These are the activations of a small neural network, seen along a few directions. Each row is one input.
In each table, some parts of the input vary, and every possible input appears once, in random order.
A made-up example of a description, with smaller parts first: line(6) and (point or line(11) or (values(3) and ring(8))).
Shared parts are said once, and a part with two or three values counts as separate values.
(in the rows, 128 means zero)

Other details of the inputs shift rows strongly along two fixed directions, in all tables alike. That doesn't count.

Rows:
R1: [134 131 130 138  99 117 153 147 118 144 125 129]
R2: [138 128 104 119 141 160 124 102 150 105 106 141]
R3: [104 132 148 137 116 119 116 166 112 134 126 130]
R4: [123 137 132 138  99 119 146 140 117 148 125 137]
R5: [130 100 138 131 132 111 133  92 119 140 166 127]
R6: [124 143 131 126 111 107 146 143 122 149 130 142]
R7: [128 101 145 128 139 114 138  96 120 145 166 120]
R8: [136 137 128 130 107 103 149 146 118 144 127 130]
R9: [138 123 110 114 167 155  85 109 158  77 124 117]
R10: [140 116 114 122 138 126 131 105 132 123 133 125]
R11: [139 127 109 119 142 160 127 103 149 109 111 137]
R12: [145 184  66 111 124 177 118 144 169  89  27 149]
R13: [115 106 146 139 154 117 106 119 123 121 170 116]
R14: [128  94 149 135 135 127 143  97 118 144 162 115]
R15: [137 122 116 121 143 156 128 100 144 114 113 128]
R16: [101 178 135 134 111 106 125 199 126 131  95 136]
R17: [134 123 131 122 141 125 136 109 129 132 131 122]
R18: [133 123 111 116 171 155  86 104 151  76 125 117]
R19: [111 135 144 139 116 122 114 168 109 137 131 129]
R20: [131  93 149 139 136 127 140  96 115 146 161 114]
R21: [113 167 135 130  95 122 120 198 111 134 101 133]
R22: [126 140 126 130 107 105 142 142 122 152 127 134]
R23: [125 144 134 125 113 109 148 144 123 150 130 139]
R24: [145 123 117 118 157 143 122  93 139 113 116 121]
R25: [120 133 145 131 106 122 113 170 115 134 135 124]
R26: [132  87 134 137 128 125 139  96 119 139 166 118]
Description of these inputs: values(2) and (line(4) or line(9)).
Changing only the values(2) part turns R24 into R20. The same change can be made to R13. Which row results? -> R19
Change only the line(4) part in R13. List by row number the other rows that result. -> R9, R16, R18
Change only the values(2) part in R1. List by row number the other rows that result. -> R8

Rows:
R27: [147 118 107 121 161 162  94 103 153  84 116 111]
R28: [153 166  72 105 172 200  87 124 174  42  27 130]
R29: [125 127 135 130 117 105 116 150 111 137 142 125]
R30: [123 130 129 130 113 108 122 154 122 130 153 134]
R31: [107 121 146 139 117 124 124 151 117 136 136 123]
R32: [134 130 123 128 109 105 144 128 116 147 128 131]
R33: [123  28 143 140 187 162  86  21 131  95 211 110]
R34: [116 145 132 134 136  99 153 130 130 150 128 132]
R35: [121 129 137 135 107 135 143 130 118 153 130 144]
R36: [122 108 147 133 117 126 146 122 118 154 145 128]
R37: [132 131 121 130 102 106 149 132 130 139 137 140]
R38: [112 148 155 119 139 101 124 146 122 140 144 129]
R39: [142 181 106 120  98 133 149 167 136 135  71 132]
R40: [135 130 141 129 117 125 154 135 112 148 125 125]
Changing only one part turns R38 into R34. The same change can be made to R31. Which row results? -> R36
Describe the family of inputs behind these rows. -> values(2) and (point or line(6))
Change only the values(2) part in R33. List by row number the other rows that result. -> R35
Change only the values(2) part in R39. List by row number the other rows that result. -> R27
